Look-ups in named tables: a row name and a column name give one cell, copied from the table.

fof =
|  | roteda | nesuker | fad | ladamaf | mimel | tarome |
|---|---|---|---|---|---|---|
| lup | 142 | 66 | 85 | 127 | 159 | 92 |
| zegi | 168 | 108 | 25 | 101 | 66 | 122 |
| sosotus | 33 | 110 | 159 | 202 | 152 | 177 |
| sudozoz | 118 | 195 | 113 | 85 | 96 | 59 |
| tifa | 159 | 34 | 55 | 105 | 226 | 160 |
| tomale | 116 | 222 | 114 | 142 | 86 | 126 |
| vam | 86 | 96 | 159 | 191 | 179 | 149 |

What is the nesuker of sosotus in fof? 110
What is the ladamaf of sosotus in fof? 202
What is the nesuker of tifa in fof? 34
What is the ladamaf of lup in fof? 127
What is the tarome of zegi in fof? 122
What is the roteda of vam in fof? 86
What is the tarome of vam in fof? 149
What is the fad of sosotus in fof? 159
What is the roteda of zegi in fof? 168
What is the nesuker of sudozoz in fof? 195
What is the roteda of tifa in fof? 159
What is the mimel of sosotus in fof? 152
What is the ladamaf of tifa in fof? 105
What is the fad of sudozoz in fof? 113
What is the fad of lup in fof? 85
What is the ladamaf of sudozoz in fof? 85
Which row has the largest mimel? tifa

Table vasubo
	zemiti	kigi	sak	palozuk	vesol
mupa	167	145	254	57	145
nabef	211	149	125	233	204
faz	152	213	84	247	207
fupad	117	195	143	189	157
nukeluz	115	191	137	177	140

fupad, palozuk: 189
nabef, palozuk: 233
nukeluz, palozuk: 177
faz, vesol: 207
fupad, kigi: 195
fupad, sak: 143
mupa, kigi: 145

datamav =
fields: tugu, karep, nol, limufus, zuk, lozu, dufen
bifonam: [5.53, 4.85, 5.28, 3.89, 4.77, 5.81, 5.89]
geza: [5.45, 6.60, 3.38, 7.23, 6.09, 4.40, 4.15]
sal: [4.04, 5.50, 5.24, 4.91, 5.94, 4.41, 5.49]
lazov: [4.64, 2.62, 6.77, 2.67, 3.20, 3.33, 3.90]
fosirid: [4.81, 6.15, 5.40, 5.79, 4.91, 2.19, 5.52]
fatidav: [5.36, 7.09, 3.20, 6.99, 7.10, 7.35, 6.18]
bod: [5.46, 5.15, 3.99, 5.46, 5.71, 6.16, 6.12]
pog: [5.23, 6.22, 3.48, 7.26, 6.86, 7.82, 6.10]
gudirim: [5.13, 4.67, 4.17, 4.79, 4.59, 4.55, 4.14]
pur: [5.68, 4.86, 4.49, 5.10, 3.31, 4.10, 4.48]
luk: [6.98, 3.37, 2.28, 4.33, 3.42, 7.38, 1.38]
zagad: [4.34, 2.24, 8.16, 1.00, 2.38, 3.23, 5.13]
savem: [5.42, 4.56, 5.58, 4.62, 5.16, 6.05, 5.90]
fepu: [5.26, 5.73, 3.23, 6.28, 4.73, 4.53, 3.96]

dufen of luk = 1.38
zuk of gudirim = 4.59
karep of bifonam = 4.85
lozu of fatidav = 7.35
karep of zagad = 2.24
zuk of pur = 3.31
dufen of savem = 5.90
dufen of fosirid = 5.52
zuk of fosirid = 4.91
tugu of sal = 4.04
karep of sal = 5.50
dufen of zagad = 5.13
limufus of savem = 4.62
tugu of lazov = 4.64
tugu of zagad = 4.34
lozu of bod = 6.16

